Look-ups in named tables: a row name and a column name give one cell, copied from the table.

Table pobe
        duka  tolodef  kozati  sisen  mevumeb  dudasa  ruza
kekef    239      164     419    582      402     395    78
fil       20      284     317    940      228     196   -99
tani     475      356      44    370      -20     397   508
zekote   770       13      -1    572      -80      84   757
nefefe   744      196     191    785      178     174   851
laz      -86      303     100    386       71     569  -175
keti     -42      438     207    227      243     243    -6
sobo     697      410     540   -535      544     390   754
kezu     462       69     105      2       49     416   400
tari     373      178     374    226      509     137   112
kada     273      176     -83     14     -238     444   318
dofog    -29      280     740    159      804     527   -49

ruza of dofog is -49
ruza of kekef is 78
dudasa of tari is 137
dudasa of laz is 569
tolodef of laz is 303
ruza of zekote is 757
tolodef of tani is 356
ruza of nefefe is 851
duka of keti is -42
sisen of laz is 386

nakimes =
|  | sok | tege | dugeb | lov | rililol |
|---|---|---|---|---|---|
| tuv | 82 | 133 | 105 | 172 | 197 |
| reram | 77 | 63 | 74 | 186 | 127 |
| gukop | 64 | 78 | 92 | 40 | 142 |
| buk | 84 | 86 | 94 | 194 | 168 |
| boneg | 54 | 140 | 85 | 54 | 160 |
| diveku | 148 | 116 | 129 | 49 | 42 |
| refalu | 79 | 64 | 75 | 188 | 130 |
| raza | 157 | 88 | 182 | 98 | 179 |
| fogav | 84 | 89 | 95 | 194 | 171 |

What is the lov of buk in nakimes?
194
What is the tege of buk in nakimes?
86
What is the sok of buk in nakimes?
84
What is the tege of fogav in nakimes?
89
What is the dugeb of raza in nakimes?
182
What is the lov of tuv in nakimes?
172
What is the tege of reram in nakimes?
63
What is the rililol of reram in nakimes?
127
What is the lov of raza in nakimes?
98

mape
fields: farino, dama, lepa, loz, mibenub
gavuduk: [-38, 8, -50, 45, 39]
kinup: [-42, 51, -60, -39, 21]
rafemar: [28, -23, 14, 9, -54]
besul: [-17, -27, -46, 3, 13]
giga: [-6, -35, -35, 4, 1]
degemaf: [-13, -11, -26, 21, -6]
noso: [-26, 0, -40, 37, 23]
nez: [4, -28, -9, -2, -45]
tatidef: [12, -31, 0, 6, -50]
nikofu: [12, -7, -3, -2, -38]
rozani: [-31, 4, -48, 17, 25]
fazovo: [-5, -38, -30, 3, -11]

giga, dama: -35
fazovo, farino: -5
kinup, lepa: -60
gavuduk, loz: 45
kinup, loz: -39
noso, mibenub: 23
gavuduk, lepa: -50
Row with the largest mibenub: gavuduk

dizezip.tsv
	gab	nofato	sose	virep	lep
pofi	-40	54	24	40	34
bomoz	31	52	1	65	19
zata	25	17	-6	37	11
moviri	-53	11	15	13	40
vugidev	-14	15	-15	18	2
muz	-41	15	-19	27	9
ris	1	11	43	46	40
logadis	48	52	18	34	8
miduv	44	8	40	30	6
kirem	-50	8	-29	0	42
safupo	-30	21	14	11	50
tavut	-30	-29	48	-9	48
vefi	-24	-13	-9	-16	17
gug	6	-14	42	-1	17

gab of kirem is -50
gab of pofi is -40
lep of zata is 11
gab of gug is 6
nofato of kirem is 8
lep of muz is 9
virep of ris is 46
gab of logadis is 48
lep of logadis is 8
gab of zata is 25
lep of miduv is 6

malu:
|  | rik | bod | vod | delo |
|---|---|---|---|---|
| benuge | 2995 | 9656 | 3518 | 9529 |
| vinulu | 5442 | 7053 | 4699 | 6687 |
| sireb | 5473 | 1588 | 5938 | 1712 |
| giped | 7717 | 1779 | 7614 | 669 |
| fufala | 9041 | 3504 | 7047 | 2511 |
| gedelos | 5638 | 8467 | 9361 | 8166 |
| gepu | 7675 | 5592 | 6515 | 8143 |

What is the vod of fufala in malu?
7047
What is the rik of gepu in malu?
7675
What is the rik of giped in malu?
7717
What is the bod of benuge in malu?
9656
What is the bod of gedelos in malu?
8467
What is the bod of fufala in malu?
3504
What is the delo of vinulu in malu?
6687
What is the vod of gepu in malu?
6515
What is the delo of fufala in malu?
2511
What is the delo of benuge in malu?
9529
What is the delo of gedelos in malu?
8166
What is the vod of gedelos in malu?
9361
What is the vod of sireb in malu?
5938
What is the rik of vinulu in malu?
5442
What is the rik of fufala in malu?
9041
What is the bod of vinulu in malu?
7053
Row with the largest rik: fufala

ribi =
,zep,togiper,manod,zakip
rebolu,-8.651,-6.325,2.297,6.023
dibo,0.219,1.534,-4.299,-6.326
lodu,-0.329,-9.996,-3.303,-3.443
tiniz,-1.994,-4.909,1.208,-5.149
til,-0.733,2.308,-1.231,-2.089
pali,-6.061,2.253,-5.343,1.960
der,0.095,1.984,-3.360,-5.074
vipagi,-5.750,-6.662,1.939,-1.880
pel,7.151,5.196,-3.013,-3.058
bel,-0.730,-9.808,-2.027,-4.002
bamoz,-7.326,0.834,-5.346,6.216
ges,-1.931,-3.093,1.203,-5.137
noneke,0.235,1.666,-3.864,-5.430
bemi,-0.484,2.372,-1.111,-4.671

pel, zep => 7.151
dibo, zakip => -6.326
pali, zakip => 1.960
bemi, zep => -0.484
til, zep => -0.733
rebolu, zakip => 6.023
der, manod => -3.360
til, togiper => 2.308
ges, zakip => -5.137
ges, manod => 1.203
bel, manod => -2.027

gon =
	dukune	nugegog	digalal
ruro	21204	49240	-95965
zugise	77987	41821	-61881
pav	79701	42625	-59112

What is the nugegog of zugise in gon?
41821
What is the nugegog of pav in gon?
42625
What is the digalal of zugise in gon?
-61881
What is the dukune of pav in gon?
79701
What is the digalal of pav in gon?
-59112
What is the dukune of zugise in gon?
77987
What is the dukune of ruro in gon?
21204
What is the nugegog of ruro in gon?
49240

Table gomabu
|  | pup | fur | zorogan | kored | nulozal | rosob | fudor |
|---|---|---|---|---|---|---|---|
| retamer | 2.240 | 3.699 | 4.316 | 1.176 | 3.307 | 2.997 | 9.303 |
| sovilo | 2.226 | 2.326 | 2.080 | 0.339 | 5.207 | 6.806 | 6.992 |
| fasolas | 4.283 | 5.987 | 5.428 | 5.501 | 6.454 | 2.252 | 4.801 |
| kasokel | 3.004 | 3.624 | 4.568 | 1.890 | 4.064 | 4.604 | 4.229 |

kasokel, fur: 3.624
sovilo, kored: 0.339
retamer, fur: 3.699
fasolas, rosob: 2.252
retamer, zorogan: 4.316
sovilo, fudor: 6.992
Which row has the largest rosob? sovilo

Table sebil
cols = punos, baz, vopimas, sepimu, gir, fip
mugega: [641, 650, 639, 719, 703, 522]
kud: [714, 477, 699, 730, 705, 695]
pase: [723, 650, 714, 216, 691, 685]
nok: [710, 434, 703, 719, 701, 715]
bafigi: [488, 779, 716, 712, 697, 671]
pel: [705, 644, 271, 628, 714, 693]
vad: [704, 736, 741, 730, 703, 599]
ror: [668, 290, 742, 654, 698, 745]
vul: [652, 693, 678, 691, 701, 692]

What is the punos of nok in sebil?
710
What is the fip of ror in sebil?
745
What is the vopimas of pase in sebil?
714
What is the fip of mugega in sebil?
522
What is the punos of mugega in sebil?
641
What is the vopimas of mugega in sebil?
639
What is the punos of pel in sebil?
705
What is the baz of vad in sebil?
736
What is the fip of bafigi in sebil?
671
What is the sepimu of vul in sebil?
691

tosuze:
|  | vupi | nal | baso | bepo |
|---|---|---|---|---|
| gog | 25 | 91 | 79 | 155 |
| bil | 160 | 120 | 161 | 106 |
| ginupa | 182 | 63 | 42 | 47 |
| zet | 91 | 88 | 98 | 172 |
| depi | 159 | 73 | 155 | 165 |
| zat | 149 | 149 | 158 | 75 |
| fudumag | 165 | 81 | 165 | 134 |
| dos | 156 | 109 | 130 | 97 |
| fedita | 77 | 167 | 246 | 240 |
| kategin | 95 | 135 | 102 | 144 |
| bekol | 183 | 50 | 191 | 144 |
| dabod | 136 | 111 | 158 | 127 |

What is the vupi of gog in tosuze?
25
What is the bepo of depi in tosuze?
165
What is the bepo of fudumag in tosuze?
134
What is the nal of bekol in tosuze?
50
What is the bepo of gog in tosuze?
155
What is the vupi of fudumag in tosuze?
165
What is the bepo of fedita in tosuze?
240
What is the nal of fedita in tosuze?
167
What is the vupi of depi in tosuze?
159
What is the nal of fudumag in tosuze?
81
What is the baso of zat in tosuze?
158
What is the vupi of bil in tosuze?
160
What is the vupi of fedita in tosuze?
77
What is the baso of bekol in tosuze?
191

